A small network was shown many inputs. Here are its activations along a few directions, one row for each input.
In each table, some parts of the input vary, and every possible input appears once, in random order.
Descriptions start from the smaller parts, as in this example, which fits no table here: one of 2 separate values, together with either a single point or one of 9 places along a line or (one of 4 places along a line, together with one of 5 places around a ring).
Shared parts are said once, and a part with two or three values counts as separate values.

Other details of the inputs vary at random and push rows far along two fixed directions, the same in every table; ignore that.

Rows:
x1: [  4.3  12.1  -1.2  24.0 -27.0   1.2  25.9  43.3 -11.0 -21.0   9.6 -24.3]
x2: [ -4.3  -3.0   1.9  -3.7   0.6   4.5 -12.9  -5.9  -1.6  -0.5  29.3   2.0]
x3: [  4.0   1.1  -0.4   6.9  -1.1  -6.7  11.6   1.6   2.9  -1.5 -21.8  -0.7]
x4: [  3.1  -1.4  -4.9  11.3 -21.1   6.0   8.9  21.2 -11.3 -13.3   3.6 -18.7]
x5: [-16.2  -8.9   7.9  -6.2   4.4  -2.2   2.3 -16.8  14.0 -12.1  17.7  -9.0]
x6: [ -2.8  -4.6   1.0   7.1  -6.0  -6.5  16.8   0.2   2.9 -10.4  -8.1 -12.1]
x7: [-6.7  9.1  7.2  7.0 -0.2 -1.0  7.0  8.1 14.0 -9.7 -5.2 -6.5]
x8: [-14.8  -0.4  -0.3 -13.4   1.5   4.9  12.6   5.9   1.4  -8.2  27.1 -11.3]
x9: [ -5.9 -15.9   0.3  -1.7  -1.8  -5.7   5.6 -19.4   2.6  -7.2  -3.1  -7.3]
x10: [ 53.7  86.8  -2.4  32.5  12.0  -3.4   0.1  91.3 -12.0  48.4 -70.2  53.6]
x11: [ -6.0   0.3   5.9  -4.5  11.0  -2.9  -5.4 -14.1  12.2   2.6  -1.8   5.4]
x12: [-15.0   2.4   9.0   8.0  -8.5   0.2  11.4   7.4  14.0 -21.9   9.0 -20.6]
x13: [ 13.6 -24.0  -9.1 -43.9  42.4   9.2 -76.2 -73.6  -6.6  59.0  -9.9  62.7]
x14: [ -3.1  -1.0  -3.5  14.0 -26.3   4.8  21.0  28.9 -10.3 -24.7  15.7 -30.9]
x15: [ -3.7 -16.4  -0.3  -6.1   6.0  -7.8   3.3 -25.6   2.1   0.0  -3.9   1.0]
x16: [-5.7  9.3  6.9  8.0 -2.3  0.7  3.6  9.0 12.1 -9.6 -6.4 -7.7]
x17: [  0.9  -0.8  -7.9  -9.9   1.3  -1.0  17.9   7.3 -10.3   3.6   0.6  -1.3]
x18: [-1.9 -6.5  0.8  1.4 -0.6 -7.6 13.5 -6.6  2.5 -6.1 -6.6 -5.7]
x19: [ 30.3   1.9 -13.0 -14.3  19.6   4.5 -39.5 -16.8 -17.1  48.0 -43.1  47.1]
x20: [-8.5  3.9  7.5  1.1  4.9 -2.7  4.0 -2.2 12.6 -6.7  1.6 -3.4]
x21: [ -0.8 -13.2  -1.1  -1.7   1.3  -4.7   0.1 -19.5   1.6  -0.5 -11.1  -0.6]
x22: [  4.6  10.5  -0.4   2.8  -3.4   9.4 -13.5  15.8  -3.2   3.3   1.6   2.4]
x23: [  4.4  -5.8  -4.2   3.9  -7.4  -2.5   3.8   2.5 -12.4   0.4  19.0  -1.1]
x24: [-23.2 -35.3   0.2 -22.5   0.6   9.4 -21.8 -42.3   0.8 -11.7  56.3 -12.9]
Description of these inputs: one of 2 separate values, together with either a single point or one of 5 places along a line or one of 6 places along a line.
The inputs of x5 and x18 match in every part but the choice among 2 separate values. If x10 is changed in the same way as x5 into x18, which row does it become?
Answer: x23
Which other rows does x6 become when the place on the line of 6 takes its other values? List them by row number.
Answer: x3, x9, x15, x18, x21

Rows:
x25: [-37.3 -30.9  14.5   1.7 -17.4  -2.5  26.2 -21.3  17.1 -51.1  41.5 -47.1]
x26: [ -8.8   6.6   2.3  13.4 -11.5  11.3  -4.5  14.1   6.0 -11.6   4.2 -14.0]
x27: [18.3 34.1  0.7 11.5  4.7 -0.9  2.2 37.1 -6.3 16.9 -3.0 19.9]
x28: [ 10.7  20.6   3.7  19.1   2.9 -13.8   8.8  17.9  11.7   4.1 -36.2   5.9]
x29: [ 15.8  33.1  -4.1  25.6 -21.5   1.5  30.1  71.2 -14.6  -4.0   0.5  -9.7]
x30: [  3.4   7.7  -8.2   0.0 -13.9  11.1  -1.5  18.3 -13.3 -11.1  10.4 -12.9]
x31: [-28.0 -28.1   3.6   0.2 -35.8  10.1  16.0   6.7  -7.8 -41.1  62.6 -51.0]
x32: [-22.0 -38.5  -4.6 -31.4  10.0  -2.2  -0.3 -51.9   8.5  -4.0  15.1  -4.7]
x33: [-15.5 -24.9  -2.5 -18.4   9.8   0.9 -23.7 -43.6  -3.7  -2.2  52.8   3.7]
x34: [-13.8 -12.5  -0.2  -5.6   0.9  -6.6  21.3  -7.7   3.1 -10.6  -2.5 -13.7]
x35: [ -0.7 -13.1   1.2  12.0 -13.8  -9.1  15.4 -10.9  -3.9 -12.1  -6.2 -10.9]
x36: [ 21.4  -6.7  -5.2  -8.0  23.7  -9.2 -14.4 -34.0  -3.8  25.5 -32.0  31.2]
x37: [ 18.0   0.6 -10.6 -10.1  15.8   8.8 -32.6 -13.6 -10.6  37.7 -28.4  34.6]
x38: [  4.6   6.4   1.0 -23.6  32.4  -8.6 -13.3 -26.4  15.0  28.9 -36.3  36.9]
x39: [  9.3  26.4   2.3   8.2  -0.1  11.6 -10.1  31.4   0.3   7.8 -13.3   8.2]
x40: [ 15.5  30.0   4.5   8.7  -0.7   6.2  -4.8  39.0  -3.3  11.2 -13.1  14.5]
x41: [ -5.1  -5.9   4.6 -21.1  30.1 -10.4 -10.6 -43.8  13.3  20.1 -14.5  20.1]
x42: [-10.8 -37.8  -7.4 -22.5   2.0   9.8 -25.9 -43.2  -7.6   0.8  33.7  -4.0]
x43: [ 11.7   8.1  -0.1   7.1   5.5  -7.2  15.2  11.9  -2.3   3.9 -32.3   4.9]
x44: [  7.3  -3.7  -0.7 -16.1  18.2   5.1 -38.7 -27.7   2.5  25.0  -3.7  25.0]
x45: [  8.6  27.6  10.6  38.0 -19.3 -11.1  28.5  45.6  11.7 -16.3 -32.6 -11.9]
x46: [ -2.6   0.8  -5.0  11.3 -21.8   5.0  16.6  30.9 -11.9 -18.0  33.1 -25.1]
What is each input in this table made of?
Answer: one of 2 separate values, together with either one of 5 places along a line or one of 6 places along a line
The inputs of x33 and x46 match in every part but the choice among 2 separate values. If x27 is changed in the same way as x33 into x46, which row does it become?
Answer: x29
Which other rows does x31 become when the choice among 2 separate values takes its other values? List them by row number.
Answer: x40
Which other rows does x43 become when the place on the line of 5 takes its other values? List them by row number.
Answer: x32, x34, x35, x36
Which other rows does x38 become when the place on the line of 5 takes its other values? List them by row number.
Answer: x25, x28, x41, x45

Rows:
x47: [-21.6   8.6  15.2  22.1 -26.8   6.6  16.3  36.9  12.1 -27.6  40.5 -32.3]
x48: [ -3.0  26.1   4.1  20.1 -10.8 -13.6  48.9  37.5   4.1 -21.7 -14.4 -20.7]
x49: [ -3.7   9.3  -4.3  17.3 -23.7   1.1  34.7  34.4  -4.1 -17.9 -19.3 -29.8]
x50: [ -2.7  14.7   3.0 -15.7  32.6  -2.0 -22.8 -21.6  18.5  26.5 -18.3  28.2]
x51: [-13.7   2.7   3.9   9.2 -11.0  -5.8  42.0  25.1   5.2 -30.4  13.2 -32.0]
x52: [  2.7   1.2  -2.9  33.1 -43.7   8.8  33.1  54.5  -9.0 -19.2  -0.6 -27.1]
x53: [  6.2  14.9   3.6  29.2 -25.8  -2.7  38.9  54.4  -1.8 -18.0   4.5 -12.1]
x54: [ -3.9   7.2   2.6  14.9 -25.4  -0.6  31.1  36.3  -3.9 -40.2  22.1 -34.9]
x55: [ 26.0  -2.4 -10.8 -12.0   8.4   5.8 -26.1  -6.2 -20.2  31.9 -33.1  32.1]
x56: [-21.9 -41.5   5.7 -28.8  17.6   8.8 -42.3 -65.3  13.8  13.2  51.4  22.2]
x57: [-36.8   7.7  12.7  14.1 -13.8  -4.5  31.0  12.4  26.4 -35.3  27.4 -43.3]
x58: [ -0.5  14.4  -3.6  23.5 -21.3  -6.8  40.0  36.0  -3.3 -13.0 -27.7 -26.8]
x59: [ 44.6  31.9 -18.9   1.8  12.8   4.3 -25.1  20.9 -27.7  41.1 -59.3  38.6]
x60: [-22.4 -15.6   4.2 -29.6  31.1  -5.0 -25.4 -62.2  18.1  12.0  14.8  13.8]
x61: [-61.0 -67.0   6.8 -15.5 -14.8 -13.5  37.3 -69.4  15.1 -60.3  86.7 -66.7]
x62: [  6.7  -0.9  -6.7  14.0 -32.3  13.8  18.0  42.3 -13.6 -20.0  -8.2 -19.2]
x63: [  1.8  23.3  -4.4  27.6 -26.6  -3.2  44.5  49.5  -3.7 -17.0 -30.5 -28.2]
x64: [-38.3 -55.5   6.5 -14.2 -24.9   4.2  18.1 -34.1   2.6 -60.4  83.6 -54.3]
x65: [ -6.7 -17.7   3.6 -27.2  19.6  14.2 -41.7 -37.0   9.5  14.2  18.5  29.4]
x66: [ 15.5 -23.5   1.9   6.5   7.0 -12.0 -19.3 -46.8  10.5  11.6 -64.2  16.1]
x67: [-26.0 -80.4  -9.0 -54.2  14.5   6.9 -32.2 -97.8  -4.0   5.5  42.7  -4.4]
x68: [ 26.3  35.1  -3.1  -2.8  33.1 -17.0   5.9   7.0   0.9  38.0 -59.9  44.3]
x69: [ 38.1  26.8  -2.7   5.5  21.9 -11.4 -10.3  15.2 -11.2  48.7 -39.9  56.2]
x70: [-22.0 -20.9  -6.2   5.7 -27.9   3.6  35.7  13.4  -3.4 -37.4  20.0 -53.5]
x71: [ 30.5  31.9  -4.4  -9.1  32.8  -8.5  -0.5  13.5   1.4  42.6 -57.1  50.9]
x72: [ 11.0  50.3   7.3  24.2 -12.5   8.7   7.5  68.4   5.9  -9.9 -18.5  -4.8]
x73: [ -0.2   8.8  -5.2  14.7 -24.2   4.1  32.9  48.3  -7.3 -15.3 -20.3 -28.4]
x74: [ -3.5 -45.4 -13.2 -22.0   7.4  -0.2 -36.8 -63.2 -19.0  22.0  26.9  11.9]
x75: [-12.5  24.6   5.0  27.1 -23.4   7.2   9.2  43.5   3.9 -26.1  33.4 -33.1]
x76: [ 15.9  -6.1  -8.9 -22.7  24.5  -2.1 -26.4 -37.5 -14.0  15.5   5.7  24.6]
x77: [-39.2 -70.0  -0.2  -6.2 -38.4   6.3   8.8 -39.5  -7.4 -42.8  83.7 -57.5]
x78: [ 35.6  68.9   0.4   2.9  36.8  -0.7 -15.7  43.7   8.5  56.9 -83.4  62.9]
x79: [-11.1  35.0  12.7  15.9 -13.1  10.5  26.3  62.8  17.5 -20.0  -7.0 -23.9]
x80: [ -7.3   4.7   4.9 -25.5  32.7   5.3 -27.2 -22.7  18.7  26.7  -6.4  30.0]
x81: [ 37.9  23.9  -6.0  -6.0  22.5  -1.2 -11.8  14.3  -9.2  37.1 -48.5  57.4]
x82: [ -6.8 -53.2 -11.6 -24.8   4.2  -1.3 -33.9 -67.8 -16.3  21.5  30.2   9.8]
x83: [  0.4 -28.2  -7.7 -24.0  21.9  -7.3 -25.7 -62.0 -11.5  15.6  37.6  17.2]
x84: [-23.2 -56.9   0.9 -50.6  28.7  -5.8 -14.1 -85.0   4.2   3.1  41.5   9.2]
x85: [ 29.0   8.2 -18.1  -0.8  10.8  -0.9 -27.2  -6.3 -25.6  39.8 -26.4  30.4]
x86: [ -3.1  -9.6   5.9 -24.1  20.2  10.1 -41.8 -33.5   6.4  18.1  17.1  26.0]
x87: [ 48.5  44.1  -5.8   8.8  30.6 -12.1 -17.5  21.8 -16.0  59.6 -55.8  64.0]
x88: [-20.3 -26.2  20.4  27.0 -24.4 -15.4  35.1 -11.6  27.0 -62.1   1.8 -50.6]
x89: [  6.3  15.3  -4.8  24.8 -40.1   8.5  28.9  60.0 -15.1 -31.1  -8.2 -38.6]
x90: [-15.8  18.6   5.6  12.4 -19.2  14.5   5.7  31.7   5.0 -37.1  33.4 -37.9]
x91: [ 11.8  31.7   3.1  24.2 -20.0   0.3  32.6  59.0 -10.1 -25.3  -3.4 -20.7]
x92: [  0.0   0.7   2.0 -20.3  24.6   9.5 -45.9 -31.0   3.3  16.3  13.0  23.4]
x93: [-13.3 -24.0  19.7  -5.2  23.2  -8.0 -36.1 -69.4  38.5  -2.7 -19.6  12.3]
x94: [ 43.0  28.4 -14.0   3.3  11.7   4.8 -24.1  22.3 -24.7  42.2 -60.5  41.3]
x95: [-15.5 -24.4   2.0 -22.5  21.4   3.0 -46.7 -59.2   6.6  16.3  44.4  16.6]
x96: [ 23.0   9.2  -2.4  -4.2  21.1 -12.8 -12.0 -10.5  -9.7  35.8 -13.7  39.8]
x97: [ -4.5  41.2  11.2  38.0 -29.7   3.4  25.6  74.4   8.1 -21.2  10.2 -28.1]
What is each input in this table made of?
Answer: one of 3 separate values, together with either a single point or one of 6 places along a line or (one of 2 separate values, together with one of 5 places along a line)
The inputs of x55 and x86 match in every part but the choice among 3 separate values. If x62 is changed in the same way as x55 into x86, which row does it become?
Answer: x65
The inputs of x96 and x97 match in every part but the choice among 3 separate values. If x88 is changed in the same way as x96 into x97, which row does it become?
Answer: x93
Which other rows does x47 become when the choice among 2 separate values takes its other values? List them by row number.
Answer: x86
Start at x57 and move only the place on the line of 6, one step at a time. The first step leads to x60. Which rows follow, in order?
Answer: x50, x78, x80, x79
Which other rows does x61 become when the choice among 3 separate values takes its other values? List them by row number.
Answer: x57, x58
